A small network was shown many inputs. Here are its activations along a few directions, one row for each input.
In each table, some parts of the input vary, and every possible input appears once, in random order.
A made-up example of a description, with smaller parts first: one of 6 places along a line, together with either a single point or one of 11 places along a line or (one of 2 separate values, together with one of 8 places around a ring).
Shared parts are said once, and a part with two or three values counts as separate values.
In the rows, 128 means zero.

Other details of the inputs shift rows strongly along two fixed directions, in all tables alike. That doesn't count.

A family of inputs:
R1: [104  94 139 134 120 130  99 142 131 126 118 101]
R2: [125 140 127 135  85 114 144 151 104 115 143 138]
R3: [100  97 130 121 125 133 133 136  83 122 162 104]
R4: [122 143 127 132 105 124 113 139 157 134 117  91]
R5: [167  97 145 146 188 154 126 126 112 134 121 140]
R6: [ 73  82 126 144  56 132  94 179 124 119 165  60]
R7: [136 134 128 149  78 123 112 135 113 126 130 134]
R8: [123  83 154 137 150 146 100 100  87 139 127 104]
R9: [180 155 131 132 169 121 152  86 122 120  94 204]
R10: [163 121 141 130 171 162 121  86  95 145 146 102]
R11: [123 198  86 107 104 102 165 150 192 103 115 158]
R12: [104 159 117 150   4  90  99 158 144 121 107 126]
R13: [125  93 145 156 126 131 133 162 109 129 148 102]
R14: [179 187 106 106 168 114 158  74 152 125  98 184]
R15: [ 77 106 156 104 148 141 113 150 140 170 161 100]
R16: [118 108 127 125 125 124 126 112 105 122 139 129]
R17: [137 175 123  72 180 118 142  74 168 163  88 219]
R18: [121 181 100 111  83 111 153 132 142 115 141 129]
R19: [142 113 152 139 151 151 111  94  95 152 136  80]
R20: [107 125 123 140  84 118 145 189 129 112 148 116]
R21: [ 90  89 130 128 143 138 138 159 111 114 159 100]
R22: [155  99 156 152 185 147 117 122 115 141 101 133]
R23: [113 158  87 109  93  89 142 143 191  96  93 180]
R24: [127 166  89 111  71 100 115 116 163 106  95 181]
R25: [145 102 141 136 174 161 121 122 118 141 150  79]
R26: [174 123 140 124 241 154 157  89 128 137 125 134]
Each input here is: one of 2 separate values, together with either a single point or (one of 3 separate values, together with one of 4 places along a line).
- The inputs of R15 and R17 match in every part but the choice among 2 separate values. If R5 is changed in the same way as R15 into R17, which row does it become? => R7
- Which other rows does R8 become when the choice among 3 separate values takes its other values? List them by row number. => R12, R19

A family of inputs:
R27: [104 121 127 146  55 115 120 163 113 120 145 104]
R28: [143 148 120 125 114 126 130 112 122 126 122 135]
R29: [170 178 104 123 125 110 133 110 172 113  73 197]
R30: [142  89 148 127 213 155 137 118 107 132 132 126]
R31: [101 118 122 151  54 112 106 166 123 113 137 100]
R32: [156  93 149 135 189 151 136  98  75 134 138 126]
R33: [146 178  96  99 148 107 162 112 175 113  95 205]
R34: [133  88 158 154 138 152 112 121  82 142 157  69]
R35: [ 85 121 129 138  39 113  90 146 128 137 138  92]
R36: [143 104 152 128 201 156 137 109 109 146 141 103]
R37: [122 151 115 112 127 127 137 128 144 128 135 130]
R38: [114 135 123 120 128 122 142 144 137 119 132 139]
R39: [109 131 129 107 133 125 117 122 150 139 120 136]
R40: [125 137 121 126 130 122 131 140 154 128 126 128]
- What is each input in this table made of? => one of 2 separate values, together with either a single point or one of 6 places around a ring
- The inputs of R37 and R28 match in every part but the choice among 2 separate values. If R38 is changed in the same way as R37 into R28, which row does it become? => R27
- Which other rows does R35 become when the choice among 2 separate values takes its other values? List them by row number. => R39
- Which other rows does R34 become when the choice among 2 separate values takes its other values? List them by row number. => R36

A family of inputs:
R41: [124 138 114 107 154 132 131 107 142 125 127 128]
R42: [147 140 125 108 191 130 138 113 167 128  89 191]
R43: [128 170  98 121  77 105 142 150 167 120 118 167]
R44: [155 164  95 116 128 116 141 119 163 104 102 169]
R45: [128  79 149 169 101 134 100 145  90 126 147  80]
R46: [ 89 114 147 153  37 130  78 170 114 143 149  43]
R47: [153 151 118 126 166 116 159 124 141 106  99 179]
R48: [172 142 106 114 186 134 147  97 147 114 100 181]
R49: [ 78 108 145 133  77 132 112 167 123 150 180  71]
R50: [158 152 103 111 161 122 151 103 141 109 110 164]
R51: [141 165 108 131  80 101 131 111 138 114 107 163]
R52: [115 121 124 132  65 110 117 136 104 117 136 129]
R53: [111  90 139 127 158 155 116 123 113 144 157  69]
R54: [140 137 132 122 148 126 147 127 115 130 141 140]
R55: [156 101 158 163 149 155 125 114  76 146 146  88]
R56: [168  93 141 136 196 146 126  94  91 125 104 171]
R57: [ 95 174  91 111  60  94 132 143 178 108 124 121]
R58: [117 134 108 137  96 123 136 140 121 108 143  98]
R59: [135 154 120 108 163 112 153 121 166 120  90 175]
R60: [135 138 120 123 146 121 148 133 136 108 113 162]
R61: [112 156 109 107 112 103 141 142 171 117 104 161]
R62: [ 81  86 136 139  74 128  88 151 109 139 141  87]
R63: [126 145 120 110 145 116 133 135 171 125 101 165]
R64: [130 145 120 154  54 117 106 154 127 117 117 109]
R65: [124 121 132 139  99 113  97 131 150 134 107 120]
R66: [125  72 153 127 192 171 113 112 100 147 162  75]
R67: [107 145 128 128  69 112 106 117 128 136 135 118]
R68: [113 145 116 137  81 121 134 158 131 127 149 118]
R69: [111 101 149 152 121 142 139 148  79 137 178  74]
R70: [138 143 132 111 174 137 138 113 142 148 124 153]
R71: [155 119 153 115 229 156 155  90 104 156 132 138]
R72: [146 102 140 136 178 144 139 133 112 123 127 137]
R73: [107 180 109 102  89 101 140 137 170 129 122 154]
R74: [ 89 134 123 113  54 109 102 130 128 129 129 127]
R75: [157  65 168 143 230 174 135 118  78 134 143 121]
R76: [142  83 177 149 168 168 112 103  75 167 154  61]
- What is each input in this table made of? => one of 2 separate values, together with either one of 6 places around a ring or (one of 3 separate values, together with one of 4 places along a line)
- The inputs of R73 and R54 match in every part but the choice among 2 separate values. If R71 is changed in the same way as R73 into R54, which row does it become? => R69
- Which other rows does R56 become when the place on the ring of 6 takes its other values? List them by row number. => R45, R51, R52, R55, R64
- Which other rows does R62 become when the place on the ring of 6 takes its other values? List them by row number. => R46, R65, R67, R74, R76
